A small network was shown many inputs. Here are its activations along a few directions, one row for each input.
Each table varies a few parts of the input and shows all the possible inputs, shuffled.
Descriptions start from the smaller parts, as in this example, which fits no table here: ring(8) and (point or line(9) or (values(3) and line(6))).
Shared parts are said once, and a part with two or three values counts as separate values.
In the rows, zero is written as 128.

Table:
x1: [161 208  68 134 114  87 153  69 100 191  90 140 130  88  92]
x2: [ 96 208  71 140 225 108  48 177 139 123 126 198  80 219 141]
x3: [146  64 153 132  69 106 177 128 170  86 103  37 135 134 167]
x4: [ 97 199 149 115 162  93 122 149  98 144 143 175 118  98  71]
x5: [110  51 196  94 101 170  99 145 129  90 165 111 145 117 131]
x6: [182 204  99 124 129  60 187 144 151 129  81 120  75  81 110]
x7: [162  36 109  97  75 154 113  80 143 139 132  51 166  81 112]
x8: [161 234 122 139 165 103 178 137 118  92  57 183  94 127 143]
x9: [ 78  67 108 137 168 193  36 168 172  80 181  99 107 231 195]
x10: [ 97 196 121 160 118 122 138  83  48 207 152 193 156 100  82]
x11: [129  45 184 118 107 191 112  85 116 164 198 105 201 115 100]
x12: [115  23 157 147 101 150 174 171 151  90 108 124 130 144 191]
Describe the family of inputs behind these rows.
> values(2) and (point or ring(5))
Changing only the values(2) part turns x3 into x6. The same change can be made to x9. Which row results?
> x2

Table:
x13: [145 144 151 121 115 123 145 122 124 134 142 145 152  84  86]
x14: [110  33 193 118 112 176 115 152 147  76 156  97 147 155 165]
x15: [ 98 160  92 115 149 109  83 137 133 142 134 137 106 147 118]
x16: [116 147 108 124 151 144  95  94  96 172 133 152 139 143 118]
x17: [132 176 122 146 177 111 158 175 142  98 108 150  81 142 147]
x18: [117  14 122 124 108 179  77 144 161 106 165  89 139 162 166]
x19: [113 155 156 128 146 147 133 119  88 146 140 174 140 114 109]
x20: [142 147 115 135  95 119 121  94 126 156 132 139 154 132 115]
x21: [137 169  76 143 182 114 126 149 156 117 101 131  88 171 156]
x22: [102 167 148 117 148 105 117 160 122 121 138 153 104 128 112]
x23: [165 112 152 123  85 106 199 104 117 123  92  88 144  63 113]
x24: [160 112  99 141  68 103 169  88 124 145  96  81 140  96 130]
Describe the family of inputs behind these rows.
> values(2) and (point or line(5))
Changing only the values(2) part turns x20 into x13. The same change can be made to x16. Which row results?
> x19

Table:
x25: [119 147 118 121 116 117 126  91  90 172 133 143 149 103  84]
x26: [ 88 137 150 125 158 146  73 141 103 130 186 165 141 159 102]
x27: [152  21 123 133  76 179 119 105 143 111 141  82 160 126 164]
x28: [144 123  83 136 120 121 141 127 163 119  98 109 118 133 151]
x29: [101  10 183 116 113 196  96 167 148  67 173 103 145 154 163]
x30: [134 126 114 130 115 101 162 132 136 119  97 104 119 114 136]
x31: [150 137 153 122 113 101 188 140 150 106 105 121 133  93 129]
x32: [148  37 199 115  67 165 159 114 135  92 138  86 171  89 128]
x33: [136 147  90 139 119 129 101  89 101 172 148 149 154 127 106]
x34: [111 142 113 128 142 136  83 101 110 170 150 151 153 151 117]
x35: [157 166  77 147 144 107 145 141 135 134  96 128  99 130 146]
x36: [135 169 168 119 112 118 143  92  91 158 135 158 169  91  72]
x37: [124  14 147 118 101 187 105 119 152 107 148  81 154 153 175]
x38: [128 120 110 136 141 123 123 140 156 118 118 108 117 171 163]
x39: [103 115 149 131 157 133 111 180 154  88 144 126 109 170 158]
x40: [142 151 152 103  82  84 150 123 139 134 119 135 131  88  92]
x41: [133 159  98 141 176 114 134 145 142 123 114 124  87 158 150]
x42: [124 135 121 125  86  86 132 113 129 157 127 114 119 108 111]
x43: [ 95 132 137 103 129 123  76 167 155 106 151 140 115 164 124]
x44: [123 180 121 138 147 123 146 104  81 158 112 142 122  98 111]
x45: [122 138 106 113 111 112  89 126 149 147 136 118 121 160 137]
x46: [116 168 110 140 176 146 107 119 106 154 129 153 118 146 136]
x47: [159 186 149 136 143  92 194 138 126 115  95 131 104  99 110]
x48: [139  14 158 116  76 162 140 115 130 111 129  80 162 102 147]
x49: [ 92 160 148 139 193 149  96 147 103 110 151 172 113 166 125]
x50: [134 129  81 129  91 108 115 115 155 145 127 124 118 123 121]
x51: [137 175  80 146 150 142 124 106 105 151 111 156 121 116 118]
x52: [140 165 110 134 150  89 170 139 122 132  91 119  99 105 133]
x53: [109 151 135 134 192 124 118 186 144  92 133 144  87 160 141]
x54: [143 188 156 126 145 127 173 116  90 141 108 173 132  84  93]
Describe the family of inputs behind these rows.
> line(5) and (point or ring(5))
Changing only the line(5) part turns x27 into x32. The same change can be made to x33. Which row results?
> x36
Start at x35 and move only the ring(5) part, one step at a time. The first step leads to x51. Which rows follow, in order?
> x33, x50, x28
Change only the ring(5) part in x34. List by row number the other rows that result.
> x38, x41, x45, x46

Table:
x55: [113 196  86 131 144  94 116 103  93 181 113 156 119 123  97]
x56: [101  45 173 112 131 184  98 141 136  98 162 117 154 152 149]
x57: [148 163 129 138 136 111 176 132 114 121 104 130 107  95 122]
x58: [122 213  98 137 150 105 103 124 110 156 136 181 121 128  95]
x59: [122  49 142 127  97 183  84 129 148 102 170 111 155 148 148]
x60: [102 204 134 129 183 106 118 135  97 153 134 180 120 137  95]
x61: [120  96 111 124 114 117 117 133 145 126 121  92 114 144 150]
x62: [140  36 154 120  76 171 123 104 145 116 144  94 178 127 143]
x63: [129 200 135 127 131  93 157 116  90 161 119 166 126  81  81]
x64: [106 105 153 118 150 129 120 164 150 101 133 125 115 155 146]
x65: [136 103 158 120  96 116 156 144 141 103 124  98 121 107 135]
x66: [116  30 134 120  91 173  95 110 130 126 151  84 154 142 157]
x67: [121 168 129 139 187 125 138 153 122 118 117 149 101 146 135]
x68: [141 203 108 125 134  92 144  97 112 175 107 164 142 103  84]
x69: [145 105 133 120 100 117 147 126 161 117 116 100 134 131 140]
x70: [159 164 105 136 140 110 166 114 135 134  95 131 122 116 127]
x71: [129 111 119 130 119 127 107 153 161 106 141 117 115 152 144]
x72: [134  34 181 119  73 170 131 121 122 101 153  92 161 102 137]
x73: [143 175  93 146 157 123 127 143 133 122 122 150 103 139 134]
x74: [134 159  84 140 150 113 138 120 117 144 100 123  98 133 142]
Changing only one part turns x70 into x62. The same change can be made to x57. Which row results?
> x72
Describe the family of inputs behind these rows.
> line(4) and line(5)
Start at x60 and move only the line(4) part, one step at a time. The first step leads to x67. Which rows follow, in order?
> x64, x56
